A small network was shown many inputs. Here are its activations along a few directions, one row for each input.
Each table varies a few parts of the input and shows all the possible inputs, shuffled.
Descriptions start from the smaller parts, as in this example, which fits no table here: line(4) and (point or ring(9) or (values(2) and ring(5))).
Shared parts are said once, and a part with two or three values counts as separate values.
(in the rows, 128 means zero)

Other details of the inputs vary at random and push rows far along two fixed directions, the same in every table; ignore that.

Rows:
R1: [117 137 141 118  97 128 126 112 129  92 139  92 172]
R2: [133  79 117 138 155 153 118 119 104 121 138 124  94]
R3: [118  93 134 142 163 136 104 115 120 122 129 104  84]
R4: [112 135 188 126 121  99 127  80 126  82 132  28 160]
R5: [154 133 106 129 158 136 140 144 110 137 151 197  95]
R6: [146  91 118 125 143 141  95  96 109 109 156 126 118]
R7: [133 125 142 130 116 103 144 123 132 135 124 112 146]
R8: [134 157 106 123  84 113 154 161 148 154 106 168 175]
R9: [123 140 130 135  92 105 132 161 137 140 126 142 151]
R10: [112 143 173 123 130 110 122  89 122 103 126  42 155]
R11: [127 174 126 130  97  96 132 157 146 160 102 137 164]
R12: [122 156 135 141  76 107 183 191 136 144  96 139 170]
R13: [107 154 136 129  84 120 177 173 139 131  98 124 170]
R14: [132 161 147 103 138 141 164 103 134  96 139 109 139]
R15: [131 128  92 140 137 138 102 171 134 190 107 193  93]
R16: [141 188 160 124 124  90 172 154 145 137 117 133 144]
R17: [138  70 128 130 165 154 107  89  98 103 147  99  95]
R18: [137 157 129 130  83  83 161 161 147 160 104 148 172]
R19: [140 163 143 108 132 125 175 133 132 116 132 135 148]
R20: [139  74 111 134 166 139 106 115 116 142 136 139  78]
R21: [131 160 141 134  98  86 142 141 148 147 102 125 162]
R22: [106  89 145 132 177 155  77  92 105 102 144  72  82]
R23: [170 147 106 126 145 129 165 164 128 166 131 209 111]
R24: [127 170 141 133  86  84 141 154 152 143 104 127 169]
R25: [136 125  96 141 150 131 120 159 134 193  98 176  94]
R26: [143 141  95 122 158 144 144 147 123 146 142 209  99]
R27: [147 115  87 142 115 140 132 180 128 175 114 209 112]
R28: [119  73 119 122 158 174  69  79 107  90 170 111 100]
R29: [139  80 102 126 164 162 104  91 118 136 143 146 101]
R30: [112 141 149 136  93 101 160 168 135 129 109 110 151]
R31: [135  96  96 145 145 131 130 162 129 172 117 178  87]
R32: [132 168 146 122 124  95 165 153 127 121 138 145 135]
R33: [131 110  91 123 129 164  96 106 137 127 141 157 113]
R34: [118  81 123 117 163 174 106  65 114  91 142  84  95]
R35: [145 105  90 141 124 145 109 156 122 159 136 196 110]
R36: [117 130 164 122 100 103 116 108 127  83 148  64 165]
R37: [121 102 116 124 133 156 112 123 121 118 135 135 117]
R38: [110 176 142 134  87 102 132 166 142 146 108 119 168]
R39: [143 110  74 124 140 158 113 115 139 164 122 193 106]
R40: [119  92 104 122 146 178  82  89 122 106 155 133  99]
R41: [118 128 175 115 106  98 120  89 122  69 149  41 170]
R42: [125 117 147 117 207 148  80  73  95  86 176  95  69]
R43: [115 105 125 139 167 142 102 122 116 138 123 108  88]
R44: [104 157 160 141  94  97 156 167 143 128  97  97 153]
R45: [150  96 146 113 194 141 107  80 106  96 177 113  76]
R46: [119 210 134 113  93 110 200 161 147 122 112 155 170]
R47: [123 128 146 113 114 124 133  91 126  95 133  82 169]
R48: [122 110 132 138 139 132  95 128 127 128 129 127  99]
R49: [144  81 132 124 154 144  94  70 102  94 159  96 118]
R50: [138 124 103 147 136 117 133 165 142 184  96 178  99]
R51: [139 117  94 141 116 123 127 182 138 181 113 204 106]
R52: [115 162 164 132  88  93 125 130 143 104 124  79 172]
R53: [125 100  99 134 141 153 136 143 126 147 117 156 108]
R54: [121 173 129 145  77  92 143 189 156 166 100 162 159]
R55: [120 100  87 132 143 173 121 136 132 148 120 172  87]
R56: [107 125 171 113 115 126 152  92 118  70 127  33 168]
R57: [121 116  86 135 130 159 145 149 140 160 105 172 104]
R58: [132  96 103 123 153 165 112  82 127 129 135 134 104]
R59: [130 113 164 123 121 123 137  84 110  86 143  59 159]
R60: [121 149 155 123 123 105 116 104 128 119 121  74 155]
R61: [144 146 109 137 165 120 124 153 129 158 135 201  77]
R62: [144 146 139 118 179 131 121 116 120 135 143 132  95]
R63: [129 134 149 126  93 117 129 119 122  91 142  89 172]
R64: [131 113  99 117 130 156 104  98 134 122 137 143 122]
R65: [110 171 160 126  94 100 120 130 137 112 122  73 175]
R66: [101 160 151 115  77 130 157 130 140  94 112  84 176]
Description of these inputs: line(6) and (values(2) or ring(9)).
Changing only the line(6) part turns R15 into R27. The same change can be made to R25. Which row results?
> R17
Which other rows does R47 become when the line(6) part takes its other values? List them by row number.
> R18, R21, R39, R49, R60
List by row number the other rows that have the line(6) part in common with R1.
> R8, R13, R19, R26, R28, R29, R37, R47, R53, R56
Which other rows does R33 become when the ring(9) part takes its other values? List them by row number.
> R34, R39, R40, R55, R57, R58, R64, R66
A walk changes only the line(6) part. It starts at R14 and steps to R19. List the rest of the walk in order.
> R23, R45, R16, R62

Rows:
R67: [150 111 108 145 122 109  98 162 128 179 125 183 115]
R68: [113 167 159 104 111 139 159 117 118  87 127  67 178]
R69: [122 158 165 105  93 106 128  86 124  78 142  45 207]
R70: [112 131 142 119 168 146 107 106 124 111 133  96  91]
R71: [132 106 140 135 167 134  70 100 102 107 169 114  97]
R72: [127  90  80 142 104 142 134 154 140 156 110 182 111]
R73: [ 89 157 181 123 115 116 153 114 135  91 113  33 151]
R74: [148 102 105 155 122 118 107 170 128 176 114 174 112]
R75: [162 113 161 120 210 120 137  99  91  96 178 121  71]
R76: [128  80 130 138 158 139  77  83 130 122 130  92  91]
R77: [126 106  92 149 129 126 124 152 143 185  89 163  97]
R78: [143 106  90 133 102 130 112 141 149 159 128 197 122]
R79: [166 116 138 102 204 150 151  70  96  95 172 127  94]
R80: [129 106 128 124 166 126  64  76 130 120 151 104  96]
R81: [134 118 119 112 169 171  93  79 101  99 159 119 110]
R82: [ 97 150 137 130  56 111 196 175 154 122  87 118 187]
R83: [124 106 126 122 142 151  87  81 124  85 169 123 110]
R84: [101 122 182 136  92  96 139 125 108  83 121  23 171]
R85: [141 122 102 139 128 113 102 139 152 188 107 177 107]
R86: [105 164 189 118 117 110 143 137 109  76 137  47 159]
R87: [117 100 124 113 157 173 104  98 117  82 161 120  89]
R88: [101 149 170 112 103 140 164 103 115  76 127  34 184]
R89: [140  76 118 127 142 160  91  79 113 111 141  97 127]
R90: [117 108  99 146 141 136 133 158 145 182  86 165  95]
R91: [148 141  87 129 132 145 117 135 131 168 129 194 132]
R92: [120 127 135 122 180 145  83  84 119 107 147 109  80]
R93: [121 116  90 134 120 158 145 160 141 150 122 189 102]
R94: [119 209 142 134  82  79 161 169 165 163  91 141 175]
R95: [165 140 111 117 161 125 184 141 134 137 145 213  90]
R96: [133 187 142 135  70  63 149 190 145 159 109 143 189]
R97: [141 216 177 115 124  64 227 152 150 131 105 121 157]
R98: [109 122 154 121  89 126 153 101 115  89 113  37 189]
R99: [128 121 108 146 139 138 131 180 120 170 120 175  95]
R100: [141  97  87 142 103 138 121 149 150 155 117 188 118]
R101: [127 182 122 123  52  84 162 169 166 139 112 158 195]
R102: [143  81 117 118 146 154  79  70 111 117 154 111 125]
R103: [122 111 123 116 155 163  93  87 116  79 167 129  94]
R104: [128 104  87 134 125 158 148 153 127 170  97 170 132]
R105: [140 148 110 138 145 125 113 171 118 160 131 190 101]
R106: [110 155 143 146  77  92 181 206 136 159  80 129 173]
What is each input in this table made of?
> values(4) and (point or ring(9))
Changing only the values(4) part turns R93 into R99. The same change can be made to R95. Which row results?
> R75
Changing only the values(4) part turns R86 into R87. The same change can be made to R106. Which row results?
> R82
List by row number the other rows that have the values(4) part in common with R89.
> R68, R69, R79, R81, R88, R91, R98, R102, R104
A walk changes only the ring(9) part. It starts at R80 and steps to R94. List the rest of the walk in order.
> R92, R70, R73, R90, R77, R76, R85

Rows:
R107: [113 145 148 130 112 112 129 133 131 121 119  95 149]
R108: [133 118 119 124 163 145 118 114 120 131 136 138  97]
R109: [129 104 123 124 142 149 112 105 117 103 149 123 114]
R110: [126 127 118 129 126 131 115 121 136 139 121 133 128]
R111: [125 166 109 135  91 109 157 173 155 175  89 168 156]
R112: [128 120 114 125 150 148 103 112 126 126 141 145 102]
R113: [132 149 147 118 119 115 145 121 127 111 135 108 154]
R114: [130 102 128 130 140 134  93 109 117 118 146 116 116]
R115: [127 100 115 137 140 142 112 133 121 139 128 138 106]
R116: [125 133 152 128 116 111 151 132 124 110 128 101 144]
R117: [142 155 107 132 107 117 175 178 140 171 103 188 142]
R118: [135 114 116 134 140 133  95 125 125 141 135 143 110]
R119: [117 146 148 130 110 111 126 131 131 120 122  98 151]
R120: [133 133 131 131 140 117 122 130 129 135 130 136 116]
R121: [125 119 114 125 152 149 106 115 126 127 139 143 100]
R122: [139 120 129 131 132 118 127 132 124 130 136 140 122]
R123: [126 144 134 121 112 125 133 127 132 114 134 124 147]
R124: [131 140 145 121 118 119 153 124 123 108 132 107 152]
R125: [128  99 108 132 138 148 117 122 128 139 124 139 110]
R126: [121 107 138 132 126 132 118 119 116 112 134 100 129]
R127: [129  88 113 129 142 152 108 106 120 124 135 128 108]
R128: [110 147 146 119 120 129 137 119 129 102 128  93 141]
R129: [130 168 122 136 105  99 167 183 147 170  95 166 141]
R130: [126 155 140 124 120 120 160 141 132 130 114 121 144]
R131: [135 107 111 129 142 143  95 106 129 135 136 139 110]
R132: [122 131 142 122 107 120 126 110 132 109 129  94 157]
R133: [135  96 116 134 141 138  97 121 117 131 141 139 109]
R134: [121 134 133 124 114 132 145 131 128 113 128 121 142]
R135: [124 142 147 121 123 123 157 127 125 111 125 103 146]
R136: [135 113 110 125 138 145 114 122 124 126 142 154 113]
R137: [121 124 124 134 131 129 117 137 128 139 120 127 118]
R138: [137 106 135 127 150 127 105 106 117 114 151 120 108]
R139: [125 100 111 131 146 151 109 114 127 136 125 132 103]
R140: [132 145 146 128 123 107 131 130 131 123 131 117 138]
R141: [121 128 156 127 125 116 144 124 123 105 130  89 137]
R142: [140 140 126 123 139 127 127 123 128 133 135 141 125]
R143: [135 123  82 138 130 140 125 158 144 185 103 195 105]
R144: [113 138 148 131 111 119 136 137 129 119 115  92 147]
R145: [150 149  87 134 137 127 140 168 142 190 111 218 109]
R146: [141 127 123 123 135 129 134 126 123 129 136 144 128]
R147: [123 124 120 126 129 143 135 133 129 126 128 139 121]
R148: [128 130 126 136 103 115 138 153 130 139 118 135 147]
R149: [123 137 145 130 128 116 143 136 129 124 120 111 129]
R150: [126 123 128 128 107 126 136 125 131 121 122 115 150]
R151: [132 128 142 130 119 112 143 133 125 118 131 118 139]
R152: [129 119 126 121 146 145 100 101 123 109 150 123 112]
R153: [112 142 147 121 119 132 140 120 129 102 127  94 142]
R154: [124 131 138 124 101 118 135 121 132 114 123 103 161]
R155: [124 145 145 129 128 110 136 132 131 125 125 114 132]
R156: [133 117 122 123 166 144 111 104 119 125 143 132  98]
Changing only one part turns R150 into R124. The same change can be made to R143. Which row results?
> R108
Changing only one part turns R127 into R126. The same change can be made to R125. Which row results?
> R115
What is each input in this table made of?
> ring(5) and ring(10)
Which other rows does R145 become when the ring(5) part takes its other values? List them by row number.
> R110, R112, R119, R120
A walk changes only the ring(5) part. It starts at R123 and steps to R113. List the rest of the walk in order.
> R138, R114, R132
